Each row below holds a small network's activations on one input, seen along a few directions.
In each table, some parts of the input vary, and every possible input appears once, in random order.
A made-up example of a description, with smaller parts first: one of 4 places along a line, together with either a single point or one of 11 places around a ring or (one of 2 separate values, together with one of 8 places around a ring).
Shared parts are said once, and a part with two or three values counts as separate values.

Other details of the inputs vary at random and push rows far along three fixed directions, the same in every table; ignore that.

Table:
R1: [-26 -20 -47  49 -44   3  37 -67  30 -14  37  56  12]
R2: [-33 -57 -12  25 -34  19  13 -16   6   9  52  16  17]
R3: [-34  43  49  -8  -9  12 -30 -31 -12   1 -40  21 -16]
R4: [-50 -58 -34  33 -40 -18  -5 -17  11 -13  70   8  35]
R5: [-38 -87   6   8 -15  19  -5  26 -18  12  59 -37  37]
R6: [-42 -85   2   7   0 -23 -15  30  -4   3  66 -38  42]
R7: [-34  14  47 -14  16  16 -29   6 -44 -11 -46 -63  26]
R8: [-35  49  40   1   4 -18 -29 -34  -7  -4 -45  10  -7]
R9: [ 76  44 -55   5  11 -22  41  -7  37  -7 -15  34 -33]
R10: [ 45 -14 -10 -40  19  30 -10  90 -21  18  20 -28 -16]
R11: [-37  57  23  -1 -11  19 -27 -31 -24 -14 -45   8  -2]
R12: [ 77  25 -24  -3  15  -4  50 -17  41  11 -18  47 -41]
R13: [ 79  41 -51   6  14 -25  48 -11  38  -7 -21  28 -28]
R14: [-29  49  28   5  -2  13 -12 -41 -20 -14 -55  -6   5]
R15: [-15 -35 -23  48 -41   7  52 -76  32   7  25  51   8]
R16: [-26  35  54  -2   1   7 -18 -41  -8   2 -49   7  -9]
R17: [-41  24  41 -12   9  -7 -53  13 -36 -13 -35 -51  19]
R18: [ 69   9 -21 -19  38 -27  23  37  20   8  -5  -3 -19]
R19: [ 42 -10 -15 -42  34 -13 -21  95 -10  10  25 -28 -14]
R20: [ 51 -24   1 -45  34  12 -11  89 -11  15  20 -33 -17]
Description of these inputs: one of 4 places along a line, together with one of 5 places around a ring.
The inputs of R8 and R19 match in every part but the place on the line of 4. If R17 is changed in the same way as R8 into R19, which row does it become?
Answer: R4
Change only the place on the line of 4 in R3. List by row number the other rows that result.
Answer: R12, R16, R20
Start at R5 and move only the place on the ring of 5, one step at a time. The first step leads to R14. Which rows follow, in order?
Answer: R9, R6, R16
Change only the place on the ring of 5 in R12. List by row number the other rows that result.
Answer: R7, R13, R15, R18
